These are the activations of a small neural network, seen along a few directions. Each row is one input.
In each table, some parts of the input vary, and every possible input appears once, in random order.
A made-up example of a description, with smaller parts first: one of 2 separate values, together with either a single point or one of 9 places around a ring or (one of 6 places along a line, together with one of 8 places around a ring).
Shared parts are said once, and a part with two or three values counts as separate values.
In the rows, zero is written as 128.

Other details of the inputs vary at random and push rows far along three fixed directions, the same in every table; ignore that.

Table:
R1: [116 136 145 135 128 119 118 143 136 155 129 142 159]
R2: [164 141 109 121 140 139 120 134 121  95 133 142  98]
R3: [107 120 119 136 118 122 143 129 112 141 117 153 151]
R4: [164 152 109 153 140 138 123 131 123 101 127 135  92]
R5: [121  77  99  93 133 135 116 130 144  93 130 103  91]
R6: [186 197 117 137 136 134 104 133 113  90 139 108 113]
R7: [119 141 150 152 129 137 139 139 135 158 138 159 146]
R8: [ 90 120 132 127 112 114 145 124 117 132 120 111 157]
R9: [101 129 136 123 120 121 136 131 109 142 118 122 158]
R10: [144  88 108 115 138 157 129 121 140 109 135 146  83]
R11: [109 127 134 134 111 136 158 123 110 148 125 130 152]
R12: [138  83 119  70 129 158 133 125 134 108 142 153  80]
R13: [106 124 142 137 122 132 146 123 111 148 125 118 152]
R14: [193 148 139  94 156  98 155  76 137 136  96 142  77]
R15: [133 125 165 140 149  92 151 100 158 193  87 160 121]
R16: [119 139 147 132 127 125 120 141 137 153 134 144 160]
R17: [104 129 132 138 118 116 152 130 128 134 126 147 151]
R18: [100 125 130 125 121 116 134 133 111 144 116 120 159]
R19: [162 185 118 147 124 126 101 123 110  78 137  86 118]
R20: [181 215 115 159 125 119 113 123 111  81 133  88 121]
R21: [116 137 147 154 130 133 135 142 136 156 132 159 142]
R22: [119 138 144 135 130 123 134 145 130 150 129 159 156]
R23: [ 99 118 125 126 124 113 132 135 114 147 115 119 157]
R24: [190 157 121 142 128 127 113 130 112  91 126 101 108]
R25: [ 72 121 128 160 108 167 105 175 104 127 177 123 180]
R26: [101 123 131 131 128 107 115 137 116 153 123 117 157]
R27: [109 135 140 127 114 122 162 125 123 133 137 147 152]
R28: [141 143 119 124 126 132 107 120 110  79 134  89 107]
R29: [136  74 114  76 133 157 127 125 141 109 138 156  81]
R30: [139 124 158 122 135  93 181  71 132 189  90 147 123]
R31: [117 110 136 115 129  69 173  71 147 172  65 122 135]
R32: [161 184 112 151 126 122  97 128 117  82 135  84 118]
R33: [167 176 111 160 137 134  90 137 120 105 140  92 108]
R34: [129 101 116  94 123 144 123 123 124  82 132 101  95]
R35: [191 210 121 164 136 137 126 128 108 101 139 118 105]
R36: [113 140 148 130 119 124 152 131 137 140 140 148 155]
R37: [ 89 118 133 133 120 104 125 126 125 140 126 109 156]
R38: [144 123 109 110 140 138  90 139 121  96 138 103 101]
R39: [157 178 107 149 128 116  97 132 120  86 133  82 116]
R40: [139 128 161 121 151  81 150 101 151 185  83 159 132]
R41: [151 134 121 131 138 153 100 129 115  96 144  99  99]
R42: [ 78 148 135 152  99 164 100 183  96 117 178 134 197]
R43: [ 81 144 124 156 103 152  93 188 103 123 171 127 192]
R44: [ 85 135 124 168 103 179 130 183 103 119 184 162 173]
R45: [176 192 114 171 139 126  98 140 121 108 127 101 103]
R46: [ 93 119 119 129 106 115 155 121 121 132 113 122 157]
R47: [ 88 146 135 169 101 176 110 185 111 127 187 142 185]
R48: [135 125 152 135 124 130 126 145 115 156 130 147 163]
R49: [165 172 108 161 138 130  89 142 122 107 137  91 105]
R50: [ 98 120 121 134 109 117 156 123 119 132 120 139 151]
R51: [173 177 121 154 134 144  95 129 113  96 143  96 107]
R52: [123  38 103  89 142 169 123 126 164 113 135 143  80]
R53: [ 97 118 118 140 111 112 154 123 121 133 115 138 152]
R54: [ 91 120 140 132 119 110 126 121 123 138 127 112 156]
R55: [102 132 138 143 121 107 126 140 145 147 125 125 155]
R56: [157 177 101 153 128 110  95 136 120  89 130  78 113]
R57: [179 205 113 156 130 120 128 130 117  85 128 107 114]
R58: [118 138 151 153 127 132 123 135 142 163 137 141 150]
R59: [106 134 138 143 123 114 139 143 139 140 122 143 150]
R60: [128 113 155 121 146  91 159  78 142 186  84 121 130]
R61: [135  68 108  80 136 156 122 126 144 106 134 156  80]
R62: [108 128 137 134 127 111 108 143 130 156 127 125 158]
R63: [111 136 147 132 126 119 111 134 129 152 130 131 161]
R64: [102 126 143 126 127 118 118 130 116 148 125 123 157]
R65: [114 129 131 139 127 120 139 138 119 144 123 161 152]
R66: [131  57 114  85 136 169 130 121 154 116 137 139  82]
R67: [186 194 118 132 138 137 124 136 111  93 142 127 110]
R68: [147 127 122 104 138 148  95 130 114  87 138 107  98]
R69: [104 134 142 140 120 111 127 138 146 146 130 128 157]
R70: [134 127 168 136 147  88 139  94 164 199  92 143 127]
R71: [101 117 133 147 132 116 120 132 128 162 131 115 151]
R72: [119  62 116  64 116 153 137 121 147  97 132 126  84]
R73: [130  73 104 105 145 156 110 135 148 110 140 114  89]
R74: [180 196 107 155 137 120  94 146 111  95 126  99 115]
R75: [119  33 107  56 133 166 117 129 160 107 132 150  77]
R76: [112 125 133 146 120 134 156 121 116 152 130 150 146]
R77: [166  80 126 104 161 110 149  70 165 150  85 146  63]
R78: [102 123 137 147 130 120 121 129 125 159 133 116 153]
R79: [195 180 133 131 154  78 144  83 147 125  80 113  85]
R80: [123 142 147 131 130 127 138 141 131 150 136 161 156]
R81: [161  94 133  80 145  93 162  63 160 139  82 133  69]
R82: [120 138 145 144 123 136 156 127 119 151 142 157 145]
R83: [128 130 162 102 137  83 161  79 124 174  74 122 133]
R84: [159 155 102 140 132 121 128 128 123  84 121 119  99]
R85: [105 132 127 121 110 127 147 128 109 141 116 135 154]
R86: [167 148 114 118 138 141 126 131 119  97 138 142  99]
R87: [ 89 113 128 133 122 100 124 129 128 145 124 107 154]
R88: [ 76  12 104  44 105 226 104 187 143  77 192 162  97]
R89: [108 135 146 138 119 116 128 133 146 143 134 131 158]
R90: [132  78 109 103 143 160 112 132 144 108 142 115  90]
R91: [102 129 134 122 103 119 166 119 112 136 126 137 150]
R92: [121 123 146 110 123  73 179  69 139 171  69 121 136]
R93: [150  92 124  84 150  91 139  77 157 128  85 100  77]
R94: [163 165 109 135 128 129 135 125 119  83 133 121 104]
R95: [114 131 138 154 127 131 146 131 126 150 131 160 143]
R96: [ 78   8  87  67 115 213  94 185 149  78 180 160 102]
R97: [152  53 126  78 158 126 146  75 176 148  92 139  64]
R98: [ 82 135 132 168 107 167  98 179 115 131 179 129 182]
R99: [138 117 154 155 125 135 128 141 121 165 133 144 157]
Each input here is: one of 3 separate values, together with either a single point or (one of 4 places along a line, together with one of 8 places around a ring).
Q: The inputs of R95 and R17 match in every part but the choice among 3 separate values. If R13 is changed in the same way as R95 into R17, which row does it become?
A: R34
Q: The inputs of R53 and R3 match in every part but the choice among 3 separate values. If R32 is changed in the same way as R53 into R3, which row does it become?
A: R63
Q: The inputs of R27 and R82 match in every part but the choice among 3 separate values. If R5 is changed in the same way as R27 into R82, which row does it become?
A: R73
Q: Change only the choice among 3 separate values in R96. List by row number the other rows that result.
A: R31, R52
Q: Change only the choice among 3 separate values in R70. List by row number the other rows that result.
A: R1, R69
Q: Start at R57 and move only the place on the ring of 8, one step at a time. The first step leads to R89. Which rows follow, in order?
A: R32, R54, R8, R92, R81, R94

Table:
R100: [102 168 137 165  92 142 172 160  69 152 145 171 213]
R101: [ 82 149 157 183 110 123 120 180 126 164 170 149 214]
R102: [171 176 150 187 140  92 147  90 118 186  84 120 144]
R103: [ 63 155 120 180  93 130 136 177 120 143 157 144 205]
R104: [132  81 180  64 159  74 139  61 180 208  76 131 117]
R105: [158 174 132 186 150  83 150  87 115 178  70 135 138]
R106: [193 100 139  72 175 120  91 110 179 111 114 114  53]
R107: [131  80 171 102 165  59 141  81 198 207  78 175 102]
R108: [ 39  46 146 100 108 116 160 140 168 170 120 166 160]
R109: [ 58 145 111 177  94 135 167 160  89 131 138 127 196]
R110: [159 192 165 152 148  75 135  98 122 170  89 105 149]
R111: [117 169  81 139 106 169  81 186  74  34 179  88 143]
R112: [ 63 150 135 164  82 128 151 144  89 124 148 116 207]
R113: [ 64  30 176 118 127 153 142 130 171 209 147 184 156]
R114: [ 88  45  92  79 110 176  98 190 170  62 167 144  92]
R115: [148 186 123 172 136  84 167  82 124 165  83 116 138]
R116: [ 44  45 148 106 111 123 136 158 191 182 144 184 167]
R117: [ 77 158 108 202 102 136 151 160  97 158 135 137 211]
R118: [176  61 109  67 148 135 130  75 158  88 109 103  33]
R119: [120  60 124  51 122 215 120 169 145  72 195 187  85]
R120: [ 47  40 152  86 119 122 150 114 129 183 127 152 158]
R121: [197  88 137  91 173 130 101 102 189 119 131 129  39]
R122: [ 51 154 120 172  89 129 162 164  95 127 141 128 197]
R123: [116 156  81 146  87 175  80 198  98  17 184  93 150]
R124: [152 195 151 149 128  82 144  79  95 179  85  92 149]
R125: [155 196 167 155 143  83 143  90 111 172  89 103 142]
R126: [200 195  95 161 153 122  94 130 122  73 129 109  68]
R127: [122  51 141  94 156  72 191  59 172 200  50 143  99]
R128: [177  64 103  64 161 121 116  82 137 110  97 105  37]
R129: [147 185  93 125  95 196  91 217  93  21 204 146 139]
R130: [120 154  81 182 118 200  89 191  91  62 188 134 129]
R131: [117  48 109  81 123 193  86 159 132 114 164 126  97]
R132: [190  85 137  79 166 145 107  93 159 122 108 115  33]
R133: [ 63 152 141 189 110 135 135 160 104 157 155 162 196]
R134: [182  93 129  53 160 141  98  87 160 112 121 101  39]
R135: [216 195 105 160 144 138  99 124  92  90 107  76  80]
R136: [ 68  65 181  74 112 136 165 138 157 181 141 213 173]
R137: [170 202 156 138 128  91 188  83  93 160  90 150 145]
R138: [195 186  89 134 124 121 107 113 110  38 120  68  84]
R139: [140 193 142 135 133  50 135  90 108 144  73  95 161]
R140: [ 89  48  95  94 123 203 102 173 168  83 191 154  90]
R141: [109  52 133 107 134 199  93 167 163 109 196 155  97]
R142: [192 209  87 132 136 120 104 109  76  48 122  60  81]
R143: [147 161 127 163 121  72 171  75  96 155  74  93 151]
R144: [208 224 103 132 144 114  79 126 107  69 122  63 104]
Q: Describe the family of inputs behind these rows.
A: one of 5 places along a line, together with either a single point or one of 8 places around a ring
Q: The inputs of R135 and R106 match in every part but the place on the line of 5. If R128 is changed in the same way as R135 into R106, which row does it become?
A: R139
Q: The inputs of R142 and R120 match in every part but the place on the line of 5. If R112 is changed in the same way as R142 into R120, which row does it become?
A: R118
Q: List by row number the other rows that have the place on the line of 5 in common with R138.
A: R103, R104, R108, R110, R111, R121, R126, R136
Q: Start at R117 and move only the place on the line of 5, one step at a time. The first step leads to R115. Which rows follow, in order?
A: R140, R103, R116

Table:
R145: [101 139 110 138 105 179  90 194 105  80 189 121 157]
R146: [169 128 115 114 147 126 106 122 153  98 125 116  78]
R147: [173 221 106 173 122 136  99 147  80  80 143  83 134]
R148: [171 121 118 121 152 138 105 115 143 113 125 114  75]
R149: [ 77 151 150 155 106 115 133 154 115 156 140 137 199]
R150: [170 129 112 124 148 128 107 121 152 103 123 115  77]
R151: [162 142 165 125 151  79 164  66 135 192  74 135 121]
R152: [155 135 165 125 154  77 146  68 143 192  77 123 121]
R153: [173 128 116 109 146 129 123 116 148  99 122 132  75]
R154: [178 130 115 120 149 141 121 113 134 110 124 126  73]
R155: [ 86 150 152 156 104 130 146 148  99 162 140 148 199]
R156: [134  98  86  84 120 124 145  95 116  73 104  85  81]
R157: [ 77  49 156 102 130 125 152 123 174 186 125 185 143]
R158: [ 43 120 112 140  86 105 156 133  83 134 113  96 203]
R159: [103  38 114  94 131 192 110 164 162 109 173 169  96]
R160: [103 141 109 135 101 186 104 194  99  76 189 137 155]
R161: [ 76  51 168  81 126 122 151 122 171 181 126 183 146]
R162: [153 234 136 207 127  73 146 107  94 161  90  99 171]
Q: The inputs of R154 and R148 match in every part but one. If R161 is changed in the same way as R154 into R148, which row does it become?
A: R149
Q: Describe the family of inputs behind these rows.
A: one of 2 separate values, together with either a single point or one of 8 places around a ring
